A small network was trained on invented records. Each row is its activation on one of them, seen along a few directions.
After each row come some of the record's fields: Ven, Fabi, Zon, Tilal, Ledid, Kip.
Not every record has every field; a missing one is written missing.
Other fields move the rows too, some of them a lot.
Random noise pushes rows far along 2 fixed directions. That doesn't count. These rows show it; they differ only by the noise:
104,-65,12,176,155,270,-91,25,-136,37,19,84,45,-248,50
146,1,316,-227,500,846,-77,97,34,484,317,-67,300,-139,-339
104,-44,44,116,177,317,-111,25,-131,99,79,54,61,-231,11
137,-59,177,-4,375,612,-37,82,-18,248,119,33,207,-202,-167

-4,126,293,-487,30,343,-154,49,288,722,558,-270,1,110,-402 | <Ven:missing Fabi:missing Zon:t3 Tilal:f4 Ledid:y2 Kip:m2>
-315,223,271,-331,445,383,-363,60,-258,-3,212,-115,446,13,-188 | <Ven:p1 Fabi:s1 Zon:t1 Tilal:f4 Ledid:y2 Kip:m1>
212,-173,106,45,9,321,354,145,538,441,-82,24,-52,-4,-285 | <Ven:p2 Fabi:s2 Zon:t3 Tilal:missing Ledid:missing Kip:m2>
-183,-471,-105,367,160,200,365,327,447,97,-367,237,69,-171,-125 | <Ven:p1 Fabi:s2 Zon:t1 Tilal:f4 Ledid:y2 Kip:missing>
197,229,347,-356,543,369,165,-59,-176,-235,-130,-3,419,313,-246 | <Ven:p1 Fabi:s1 Zon:missing Tilal:f4 Ledid:y1 Kip:m2>
79,-69,19,73,147,95,10,-30,-174,-204,-30,57,138,-74,143 | <Ven:p2 Fabi:s2 Zon:t1 Tilal:f1 Ledid:y4 Kip:m2>
-123,-15,-215,119,-272,-209,-98,-84,-132,-85,47,13,-94,-121,137 | <Ven:p2 Fabi:s2 Zon:missing Tilal:missing Ledid:missing Kip:m2>
52,95,269,-285,253,375,-79,95,162,368,253,-134,115,35,-254 | <Ven:p2 Fabi:s1 Zon:t2 Tilal:f4 Ledid:y2 Kip:m2>
410,146,-86,54,-358,-501,60,-193,-225,-215,-40,-11,-395,151,347 | <Ven:p1 Fabi:s2 Zon:t3 Tilal:missing Ledid:missing Kip:m2>
-472,-147,57,84,164,-155,392,153,281,-355,-681,-46,221,515,-291 | <Ven:p1 Fabi:s1 Zon:t3 Tilal:f3 Ledid:y2 Kip:m1>
-69,-351,-58,140,205,251,340,127,305,-3,-270,118,196,-74,-116 | <Ven:p1 Fabi:s2 Zon:missing Tilal:f4 Ledid:y3 Kip:m2>
-180,-54,111,-199,54,204,37,183,422,541,179,-167,2,93,-349 | <Ven:p2 Fabi:s1 Zon:t1 Tilal:f4 Ledid:y2 Kip:m2>
126,134,24,-18,-182,-328,337,-80,139,-166,-271,-153,-172,376,-52 | <Ven:p2 Fabi:s2 Zon:t3 Tilal:f2 Ledid:y3 Kip:m2>
-586,-283,-26,201,284,96,243,312,333,-277,-520,107,395,14,-195 | <Ven:p1 Fabi:s1 Zon:t2 Tilal:f4 Ledid:y2 Kip:m2>
-386,288,136,-450,-121,-360,-295,-145,-266,17,268,-366,-17,555,-94 | <Ven:p1 Fabi:s1 Zon:t3 Tilal:f4 Ledid:y4 Kip:m1>
-158,-64,131,-154,252,442,-223,53,-80,190,315,-26,323,-231,-123 | <Ven:p2 Fabi:s2 Zon:missing Tilal:f4 Ledid:y2 Kip:m2>
-639,257,258,-581,234,213,-385,106,-19,353,409,-347,337,301,-426 | <Ven:p1 Fabi:s1 Zon:t2 Tilal:f4 Ledid:y2 Kip:m1>
238,-33,213,-368,146,454,350,104,514,712,197,-195,-17,246,-472 | <Ven:p1 Fabi:s2 Zon:missing Tilal:missing Ledid:missing Kip:m2>
-17,197,-45,-221,-86,143,-304,-127,-241,184,457,-161,-34,-73,45 | <Ven:p2 Fabi:s2 Zon:t1 Tilal:missing Ledid:missing Kip:m2>
5,68,274,-310,408,453,-131,-47,-242,25,289,-40,415,-15,-144 | <Ven:p2 Fabi:s2 Zon:missing Tilal:f1 Ledid:y4 Kip:m2>
-361,-98,-217,103,-206,-170,-249,62,-67,98,269,-56,-74,-215,132 | <Ven:p2 Fabi:s2 Zon:t1 Tilal:f4 Ledid:y2 Kip:m2>
-36,-384,-54,580,323,315,321,185,141,-428,-671,374,297,-326,36 | <Ven:p2 Fabi:s2 Zon:missing Tilal:f4 Ledid:y2 Kip:m1>
71,-289,-225,379,-298,-166,280,84,353,31,-228,135,-213,-200,109 | <Ven:p2 Fabi:s2 Zon:t3 Tilal:missing Ledid:missing Kip:m2>
165,-87,288,90,701,843,238,162,112,-97,-324,188,484,-123,-292 | <Ven:missing Fabi:missing Zon:t1 Tilal:f4 Ledid:y2 Kip:m1>
91,193,-104,-48,-284,-218,-186,-118,-78,134,221,14,-251,-69,77 | <Ven:missing Fabi:missing Zon:missing Tilal:missing Ledid:missing Kip:missing>
-102,272,-102,-46,-446,-477,-548,-198,-421,3,418,-179,-350,0,285 | <Ven:missing Fabi:missing Zon:t3 Tilal:f4 Ledid:y2 Kip:m1>
138,276,190,-383,-206,-25,-51,-22,186,526,313,-236,-242,344,-279 | <Ven:p2 Fabi:s1 Zon:t3 Tilal:missing Ledid:missing Kip:m1>
-102,-356,67,13,247,446,218,244,466,379,-17,64,195,-158,-289 | <Ven:p1 Fabi:s2 Zon:missing Tilal:f4 Ledid:y2 Kip:m2>
433,20,140,153,555,739,60,5,-184,-232,-152,342,338,-393,33 | <Ven:missing Fabi:missing Zon:t1 Tilal:missing Ledid:missing Kip:missing>
-130,110,269,-486,170,192,322,60,393,386,54,-333,147,504,-601 | <Ven:p2 Fabi:s2 Zon:missing Tilal:f2 Ledid:y2 Kip:m2>
359,121,108,-128,184,380,3,-156,-236,-68,167,64,150,-126,36 | <Ven:p2 Fabi:s2 Zon:missing Tilal:missing Ledid:missing Kip:m2>
44,74,-21,25,56,136,39,8,72,-30,-77,69,15,-24,-32 | <Ven:missing Fabi:missing Zon:t2 Tilal:missing Ledid:missing Kip:missing>
-561,-79,-38,11,34,-160,-34,118,57,-113,-210,-10,182,136,-156 | <Ven:p1 Fabi:s1 Zon:missing Tilal:f4 Ledid:y2 Kip:m1>
206,288,175,-459,17,126,-233,-186,-274,175,457,-191,-13,199,-16 | <Ven:p1 Fabi:s1 Zon:t3 Tilal:missing Ledid:missing Kip:m2>
-432,73,38,-161,-182,-284,-29,115,301,248,-19,-248,-107,374,-279 | <Ven:p2 Fabi:s1 Zon:t2 Tilal:f4 Ledid:y2 Kip:m1>
239,225,249,-266,400,663,64,1,46,264,110,-57,230,62,-381 | <Ven:missing Fabi:missing Zon:t1 Tilal:missing Ledid:missing Kip:m1>
106,-41,13,205,126,120,10,-11,-72,-225,-200,198,93,-172,43 | <Ven:missing Fabi:missing Zon:missing Tilal:f4 Ledid:y2 Kip:missing>
90,145,0,10,-118,-42,-398,-185,-503,-228,288,45,65,-244,359 | <Ven:p2 Fabi:s2 Zon:t3 Tilal:missing Ledid:missing Kip:m2>
51,120,59,18,155,178,-203,-50,-227,-142,58,63,99,-131,62 | <Ven:missing Fabi:missing Zon:t2 Tilal:f4 Ledid:y2 Kip:missing>

Here are new rows. What are their fields?
236,-355,-210,522,-57,-89,659,129,488,-201,-747,279,-128,-43,11 | <Ven:p1 Fabi:s2 Zon:missing Tilal:missing Ledid:missing Kip:m2>
189,-64,73,-182,-159,100,-3,38,274,534,328,-115,-210,-34,-86 | <Ven:p1 Fabi:s2 Zon:t3 Tilal:missing Ledid:missing Kip:m2>
564,112,396,-349,306,485,395,19,256,335,17,-102,74,318,-336 | <Ven:p1 Fabi:s2 Zon:t3 Tilal:missing Ledid:missing Kip:m2>
182,-168,-150,129,-174,-47,-45,-43,57,146,126,120,-192,-266,179 | <Ven:p1 Fabi:s2 Zon:missing Tilal:missing Ledid:missing Kip:m2>
-687,74,42,-397,-62,-185,-290,99,78,273,314,-293,135,214,-284 | <Ven:p1 Fabi:s1 Zon:missing Tilal:f4 Ledid:y2 Kip:m2>
241,4,103,-285,58,269,173,15,200,474,243,-68,-89,147,-233 | <Ven:p1 Fabi:s2 Zon:missing Tilal:missing Ledid:missing Kip:missing>
-373,-140,-292,233,-412,-489,-103,82,126,-9,10,-64,-204,-175,185 | <Ven:p2 Fabi:s2 Zon:t2 Tilal:f4 Ledid:y2 Kip:m2>
195,-97,-128,164,-312,-167,55,-26,235,161,38,20,-273,-185,119 | <Ven:p2 Fabi:s2 Zon:t3 Tilal:missing Ledid:missing Kip:m2>
323,-308,-50,256,214,338,497,132,310,-11,-373,318,48,-137,-54 | <Ven:p1 Fabi:s2 Zon:missing Tilal:missing Ledid:missing Kip:missing>
82,131,78,-143,101,293,-29,2,70,145,133,-11,56,-6,-102 | <Ven:missing Fabi:missing Zon:t2 Tilal:missing Ledid:missing Kip:missing>
363,124,145,-310,201,500,-95,-106,-162,269,379,31,132,-165,-124 | <Ven:p1 Fabi:s2 Zon:missing Tilal:missing Ledid:missing Kip:m2>
228,-108,104,127,240,413,76,46,53,40,-69,198,130,-223,-88 | <Ven:missing Fabi:missing Zon:missing Tilal:f4 Ledid:y2 Kip:missing>
434,45,111,19,217,190,310,-64,-6,-125,-328,76,66,167,-76 | <Ven:p1 Fabi:s2 Zon:missing Tilal:missing Ledid:missing Kip:m1>
-265,-354,14,146,66,217,337,289,588,252,-200,-12,164,-71,-276 | <Ven:p2 Fabi:s2 Zon:t3 Tilal:f4 Ledid:y2 Kip:m2>
219,-178,-439,522,-549,-557,-62,-169,-140,-301,-101,228,-415,-442,551 | <Ven:p2 Fabi:s2 Zon:missing Tilal:missing Ledid:missing Kip:m2>
218,-347,-495,688,-477,-574,90,-15,-49,-345,-331,424,-461,-450,620 | <Ven:p1 Fabi:s2 Zon:missing Tilal:missing Ledid:missing Kip:missing>
139,29,-135,-41,-391,-112,-408,-169,-230,279,634,-74,-294,-311,313 | <Ven:p2 Fabi:s2 Zon:t3 Tilal:missing Ledid:missing Kip:m2>
-71,-139,18,-31,2,141,32,102,320,336,122,-48,12,-123,-184 | <Ven:p2 Fabi:s2 Zon:missing Tilal:f4 Ledid:y2 Kip:m2>
84,-444,-262,489,-138,-71,246,98,210,-146,-312,279,-120,-319,269 | <Ven:p1 Fabi:s2 Zon:t3 Tilal:missing Ledid:missing Kip:m2>
